Each row below is a small network's average activation on inputs in which a field has the value named, seen along a few directions.
Related values have similar rows: they may be neighbours, one step apart, or belong to one group.
In the rows, 500 means zero.
Random noise pushes rows far along 7 fixed directions. That doesn't count. These rows show it; they differ only by the noise:
[476 632 536 390 534 552 481 495 577 678 439 449 570 576 455 546 407 312
 532 518 561 573]
[488 730 523 371 653 232 871 685 379 596 329 590 556 685 452 502 524 610
 535 572 376 829]
[482 404 543 669 652 553 372 548 557 332 458 527 430 754 569 410 336 505
 589 416 874 346]
[621 638 486 548 437 693 405 482 749 607 338 358 279 735 348 571 349 454
 497 589 506 292]
[408 523 465 590 762 179 441 657 316 294 620 403 747 685 387 161 546 591
 413 340 853 435]
[624 508 447 483 494 242 497 543 485 349 456 262 422 649 307 306 748 819
 322 582 363 278]
[575 577 448 312 447 411 489 522 586 695 379 311 613 523 415 515 571 313
 362 544 460 637]
[552 423 502 465 530 399 487 527 531 437 412 426 489 606 514 441 579 552
 448 519 551 489]
[585 631 419 557 567 408 792 682 573 518 251 575 432 727 383 525 497 615
 414 559 386 726]


Field Tilas:
w4: [570 481 610 612 475 295 878 659 403 272 392 734 200 610 652 468 652 950
 623 626 174 614]
w7: [456 308 510 381 402 461 571 468 470 420 434 599 632 314 649 566 771 537
 399 490 439 661]
w16: [402 765 462 426 419 656 362 424 604 656 659 354 646 409 289 512 503 414
 471 511 475 410]
w11: [462 612 439 578 361 660 692 391 560 520 670 592 466 426 179 472 579 778
 379 527  44 382]
w6: [361 816 543 615 563 697 519 448 466 511 770 644 395 451 364 580 305 566
 711 582 391 384]
w15: [567 329 532 521 426 341 440 637 413 327 479 413 512 490 615 420 575 430
 460 431 696 462]
w12: [512 407 492 397 523 332 432 499 466 478 509 359 647 520 560 432 666 472
 372 461 619 524]
w9: [542 519 467 632 538 741 353 406 642 551 588 469 493 338 290 512 502 418
 449 496 485 272]
w18: [544 732 366 492 396 565 385 554 516 650 520 336 373 548 379 540 333 332
 353 511 515 365]
w1: [454 566 574 441 570 235 451 555 318 493 682 348 584 586 448 272 582 430
 457 380 582 436]
w17: [613 374 417 577 322 749  67 315 649 607 428 236 484 380 591 572 246 105
 440 435 792 266]
w8: [691 312 452 446 378 562 356 349 613 626 346 347 415 477 703 672 391 281
 527 555 500 434]
w10: [523 279 357 622 599 537 554 613 547 372 452 673 513 478 630 529 328 211
 485 406 699 807]
w3: [554 347 374 804 474 585 327 498 533 314 557 472 557 437 506 430 405 574
 399 434 634 417]
w2: [635 542 510 382 475 263 472 576 340 571 394 315 290 528 438 516 725 741
 448 589 323 343]
w5: [405 141 406 648 316 683 304 272 515 214 799 547 712  80 360 372 718 586
 320 334 433 298]
w14: [439 387 576 362 638 450 565 535 363 567 463 682 518 348 820 578 561 523
 685 498 501 666]
w13: [611 459 287 713 275 508 422 506 625 422 540 392 411 558 291 389 521 689
 293 470 445 350]
A value of Tilas combines one of 3 hidden first parts with one of 6 second parts; all combinations occur once.
Changing only the second part turns w3 into w14. w8 has the same second part as w3; what does that change turn w8 into?
Answer: w9
Changing only the second part turns w5 into w18. w13 has the same second part as w5; what does that change turn w13 into?
Answer: w6
Changing only the second part turns w4 into w16. w1 has the same second part as w4; what does that change turn w1 into?
Answer: w12

Field Guti:
n20: [438 623 734 211 481 248 587 432 248 544 635 427 346 660 648 515 397 568
 821 621 481 418]
n15: [613 634 347 592 343 724 638 626 681 705 255 601 339 490 447 764 230 209
 461 554 413 823]
n11: [622 350 369 371 198 699 313 277 835 615 461 255 629 243 269 534 894 473
  83 533 172 377]
n19: [651 468 278 699 685 218 720 727 392 333 319 506 522 575 399 370 667 801
 279 444 448 611]
n4: [631 402 316 363 520 442 651 557 661 666 263 472 660 397 503 639 692 238
 206 512 461 925]
n18: [440 948 578 385 705 454 572 524 364 732 498 430 513 584 335 536 392 521
 625 572 421 372]
n13: [333 501 486 718 599 648 574 523 434 439 689 788 560 448 506 477 244 476
 664 355 651 594]
n9: [678 436 393 350 403 515 316 440 672 651 381 230 494 377 457 573 730 362
 266 584 356 410]
n14: [561 476 512 506 259 551 465 354 603 386 604 393 217 483 390 517 528 693
 490 614 215 187]
n2: [427 246 598 469 426 609 583 427 598 369 371 704 526 428 696 587 704 635
 455 504 390 663]
n10: [580 579 459 414 648 116 369 566 242 508 482 203 625 518 542 335 535 504
 465 520 691 380]
n12: [579 874 601 187 273 615 436 408 636 913 390 200 294 801 419 705 184 146
 624 637 505 419]
n7: [390 614 531 544 433 658 648 439 562 452 581 604 533 517 217 439 668 744
 399 539 183 466]
n16: [444 368 438 855 449 676 800 598 709 152 457 864 414 568 342 434 685 935
 338 480 163 600]
n17: [579 547 354 506 347 564 498 507 546 576 543 451 473 267 279 518 613 519
 347 569 153 477]
n1: [433 522 481 727 510 431 723 653 499 351 543 674 621 607 357 338 497 624
 432 398 483 682]
n3: [573 716 397 620 538 665 438 617 580 726 400 522 431 527 453 628 223 207
 574 515 622 641]
n8: [446 431 445 782 383 782 496 382 644 298 757 677 353 372 340 495 499 726
 492 487 267 298]
n5: [530 292 577 540 564 522 575 378 388 314 410 681 298 377 793 638 499 740
 659 624 395 456]
n6: [936 301 468 296 220 387 377 546 747 644  48 115 182 658 632 597 774 572
 339 708 344 349]
Guti is arranged as a ring.
Name the neighbours of n4, in listed order.
Answer: n9, n6
Name the neighbours of n7, in listed order.
Answer: n2, n16
Name the neighbours of n14, in listed order.
Answer: n20, n8
Name the neighbours of n19, in listed order.
Answer: n18, n10
How many steps from neighbour to neighbour lead from n15 to n11, at the fewest?
Answer: 10
